A small network was shown many inputs. Here are its activations along a few directions, one row for each input.
Each table varies a few parts of the input and shows all the possible inputs, shuffled.
Descriptions start from the smaller parts, as in this example, which fits no table here: one of 8 places around a ring, together with either a single point or one of 9 places around a ring or (one of 3 separate values, together with one of 6 places along a line).
Shared parts are said once, and a part with two or three values counts as separate values.

Other details of the inputs vary at random and push rows far along two fixed directions, the same in every table; ignore that.

Table:
x1: [-15   3 -12  32  -2   4  13  -4  -7 -10  22]
x2: [ -9  -6  -4  18  -7   3  22  -6  -6 -14  27]
x3: [ 19 -16 -14   6  10  -2   6  -4  -9 -19  33]
x4: [-11  12  14 -13  12 -14 -36   6   4  21 -31]
x5: [-11   1  -9  29  -5   4  13  -5  -5  -8  21]
x6: [ 26 -16   2 -26 -10  17  30   8  15 -13   4]
x7: [ 25   3   3 -29  20 -16 -41  -1  -3  20 -26]
x8: [ -4  -3 -10  19  -4  14  23   1  -4 -12  25]
x9: [ 23 -12   4 -16 -10  12  32  -1  10  -9   4]
x10: [-18  17   7  -6   7 -18 -44  -2  -4  23 -36]
x11: [ -1   8  14 -24   8  -8 -28   6   8  22 -34]
x12: [-23  14   5  10   6 -15 -34  -5  -8  17 -19]
x13: [-14   1  -9  26  -3   6  12   4  -8  -8  24]
x14: [  2   9  16 -28   7 -11 -28   8  11  18 -36]
x15: [ 20  -8  -2 -19 -10  15  20   4  10 -12   2]
x16: [ -5  -8  -9  17  -4   7  22  -3   0 -18  19]
x17: [-21  14  13  -4  10 -20 -40  -4  -2  22 -30]
x18: [ 50 -16  -5 -32   4   6  13   0   0  -6   9]
x19: [ 20  -9   1 -16  -7  14  23   0  10 -13  -2]
x20: [-28  13  -8  37   5  -9 -11  -4 -12   3   7]
x21: [-10  13  11 -14   9 -17 -36   4   4  18 -33]
x22: [-42  16  -3  39  12 -17 -26   2 -14  11   8]
x23: [  5  -9  -5   9 -11  14  24  -5   2 -16  20]
x24: [-24   2  -9  35   0  -3   8   4  -9 -11  30]
x25: [-15   4 -16  31  23 -23 -38  -6 -21   7  15]
x26: [ -1  -8  -7  10 -10  12  20  -7  -2 -15  21]
x27: [  3  -8 -18  26  13 -10  -1  -5 -18 -12  39]
x28: [-12  -1 -11  28  -6   6  17   5  -7 -12  28]
x29: [ 16  10  15 -37   3   0 -18   7  11  24 -37]
x30: [ 26 -13   7 -27  -6  16  34   6  12 -12   5]
x31: [-22   3 -11  36  -6   2   8  -8 -13  -7  27]
x32: [ -4  -5  -5  20 -10   9  24  -4  -5 -12  24]
x33: [-19  -5  -4  30  -3   0  10  -6  -5 -15  25]
x34: [ 14   2  19 -36   2  -6 -18  -1  13  19 -40]
x35: [-26  22   9  11  16 -24 -40  -2  -5  23 -28]
x36: [ 17   7  17 -43   3  -8 -17   7  13  18 -40]
x37: [ 50 -21  -6 -32   3   6  20   0   2  -9  14]
x38: [ 23   1  18 -46   2   1  -9   9  14  21 -37]
x39: [  3  -9  -2  12  -7   7  30  -3   1 -17  24]
x40: [ -5  -7  -8  16  -3  12  20   2  -3 -16  21]
x41: [-16   0 -13  32  -2   5  10  -5  -5 -15  21]
x42: [ 35 -17  10 -35 -15  17  37   0  15  -8  -1]
x43: [-21   3 -10  39  -5   2   8  -7 -10  -7  27]
x44: [-30   5  -4  28   2 -10 -14  -7 -11   2   8]
x45: [  6  -8 -22  24  11  -3  -6  -6 -16 -13  34]
x46: [  7  11  13 -29   9  -3 -28   4   9  22 -41]
x47: [-20  20   5   1   7 -19 -39  -1  -8  25 -30]
x48: [ -7  14  13 -19   7 -18 -32  -1   0  22 -34]
x49: [  1  11  12 -22   5  -8 -29   8   8  20 -35]
x50: [ -5  16  12 -15  10 -10 -31   5   1  27 -36]
x51: [ 11 -12  -6   0  -9  20  28   4   5 -18  21]
x52: [ 38 -17  14 -40 -13  16  37   0  17 -11  -1]
x53: [ -5  -6 -11  16  -8   9  18   3  -2 -18  21]
x54: [ -7 -10 -10  13  -8   6  19  -3  -4 -18  21]
x55: [-35  15 -11  41   3 -12 -17   1 -15   3  12]
x56: [-42  11  -7  38   6 -17 -24  -5 -15   0   9]
x57: [ 28 -17   4 -30  -7  19  32   6  14 -13   1]
x58: [-19  17   8   6  10 -17 -40  -2  -2  23 -32]
x59: [ 31 -10   0 -29 -14  18  30   5  13 -10   1]
x60: [ 35 -19   8 -34 -12  17  35   0  18 -13  -3]
x61: [ -8  -5 -11  19  -7   4  21   2  -4 -14  25]
x62: [ 27   2  15 -49   0   5 -14   8  19  16 -41]
x63: [-34  15  -4  33   3 -14 -22  -6 -16  12   3]
x64: [ 10 -10  -4   7 -11  14  33  -2   2 -16  20]
x65: [ -5  -6  -8  16  -6   7  22   5  -2 -11  24]
x66: [-28   8  -6  30   5  -5 -16   3 -10   2   9]
x67: [-34  12  -3  36   5 -13 -25  -6 -12   8   1]
x68: [ 37 -19   4 -41 -13  18  33   7  18 -15  -4]
x69: [-26   2  -9  37   4  -5   3  -4  -8 -14  21]
x70: [ 36 -15   6 -34 -11  17  38   2  16 -11  -4]
x71: [ 14   3  20 -35   5  -8 -18   0  15  15 -40]
x72: [-16  15   7  -7   7 -19 -36  -1  -4  25 -32]
x73: [-32  14  -5  37   7 -11 -25  -7  -9   7   0]
x74: [ 27   4  15 -51  -4   2 -10   1  12  19 -41]
x75: [ 25 -16   6 -27  -5  17  31   5  14 -16   4]
x76: [ 11  12  12 -29   3  -4 -22   8  10  23 -35]
x77: [  7 -12 -10   2 -13  16  27  -4   1 -21  21]
x78: [-16  -3  -7  24  -6   1  14  -6 -10  -8  23]
x79: [-19  14 -18  39  24 -25 -47  -7 -26  15  13]
x80: [ 37 -16   8 -40  -9  21  38   7  16  -8  -3]
Description of these inputs: one of 2 separate values, together with one of 4 places along a line, together with either a single point or one of 9 places around a ring.
Changing only the choice among 2 separate values turns x44 into x78. The same change can be made to x60. Which row results?
Answer: x9
Changing only the choice among 2 separate values turns x8 into x46. The same change can be made to x61. Which row results?
Answer: x68
Change only the place on the ring of 9 in x8. List by row number the other rows that result.
Answer: x1, x5, x29, x31, x43, x59, x74, x76
Change only the choice among 2 separate values in x66. List by row number the other rows that result.
Answer: x13
List by row number the other rows that have the choice among 2 separate values and the place on the line of 4 in common with x3.
Answer: x4, x14, x17, x21, x33, x56, x69, x71, x75

Table:
x81: [-12   2 -12  25  11   5  -7   2 -16   0  13]
x82: [-31  23 -11  30   6 -18 -41  10 -15  22  -3]
x83: [  0   5   3   6  -5  -4 -10 -12  -5  16  -2]
x84: [ -5  10   4   3  16  -6 -33   3  -6   9 -13]
x85: [ 16 -25  -6  -1  -5   7  42  10   6 -29  35]
x86: [ 30 -13   1 -34 -13  11  23  -8   2  -6  -5]
x87: [-11  -7  -3  21  -2  -2   8 -15 -11 -12  29]
x88: [-15  -8  10   3 -30  30  60   5  19 -30  14]
x89: [-19  -1  -7  26   2  -4   1 -14 -18   1  19]
x90: [  4  16  -3  11  11  -4 -14  -1   2  15  -9]
x91: [  4 -10   0   6   1   4  24  -4  -6  -5  21]
x92: [  5  -7 -15   7  -6   5  24  -8  -8 -16  14]
x93: [ 18   9   8 -31  18  -4 -21   2   9  23 -41]
x94: [-11   6  -1  29   1  -7   0  -5  -9   8  17]
x95: [-52  24   8  37 -20   7   4   3   5  10 -12]
x96: [ 26   3  10 -30  13  -1  -7   1  14   4 -22]
x97: [  4 -20  -2   7  -6   3  15 -13   0 -16  23]
x98: [-18   4 -11  18   4  -7 -10   9 -10  -8  19]
x99: [-32  19  -6  29  12 -27 -39 -11 -16   7 -10]
x100: [ 25 -15  -1 -30   1  14   6   6  12 -11   0]
x101: [ -5 -12 -12  28   6   7   0   1  -6 -18  24]
x102: [ -5  15   1   3  -4 -14 -27 -11  -8  20 -19]
x103: [-12   5  32 -35 -15   7   0   8  32  11 -55]
x104: [-18  -3 -12  18   5  -8 -13   9  -6  -8  15]
x105: [-11   8  -7   0   9  -1 -27   6  -8  14  -7]
x106: [ -6   9  -2  -3  10  -3 -25   4  -3   5  -1]
x107: [ 25  -7  20 -34   3  -2   7  -2  10   3 -10]
x108: [ 23 -12 -17   1 -15  28  36   6   3 -18  36]
x109: [ 25  -6   8 -35   3   1  16  13   6   6 -10]
x110: [ 28 -14 -13   7 -11  29  37   4   0 -20  32]
x111: [ 16   4  19 -38  10 -15 -15  12   9  14 -26]
x112: [ -3  18  -3   5   0 -15 -24  -8  -5  17 -23]
x113: [ 21   9  14 -32   2 -10 -12  14   9  25 -28]
x114: [-57  19   8  30 -11   5   4   3   1   8 -15]
x115: [ 12 -13  -4  -4 -12   6  24 -11  -4 -23  21]
x116: [-17  -3 -14  29   2 -12  -4 -10  -8 -16  12]
x117: [ 25 -15  17 -32   3  -3   5  -1  14   2 -12]
x118: [-21   4 -18  22   4  -2  -2  10 -16  -3  20]
x119: [ 30 -21   4 -33 -13   5  16  -9  11 -14  -4]
x120: [ 23   0  12 -30  17  -8 -22   2  18  11 -35]
Changing only one part turns x99 into x116. The same change can be made to x87. Which row results?
Answer: x97
What do these inputs look like to the network?
Answer: one of 4 places along a line, together with either a single point or one of 9 places around a ring
Change only the place on the ring of 9 in x86. List by row number the other rows that result.
Answer: x81, x89, x91, x92, x93, x105, x109, x118
Change only the place on the line of 4 in x84. List by row number the other rows that result.
Answer: x81, x101, x110
List by row number the other rows that have the place on the line of 4 in common with x83.
Answer: x82, x90, x94, x95, x102, x108, x110, x112, x113
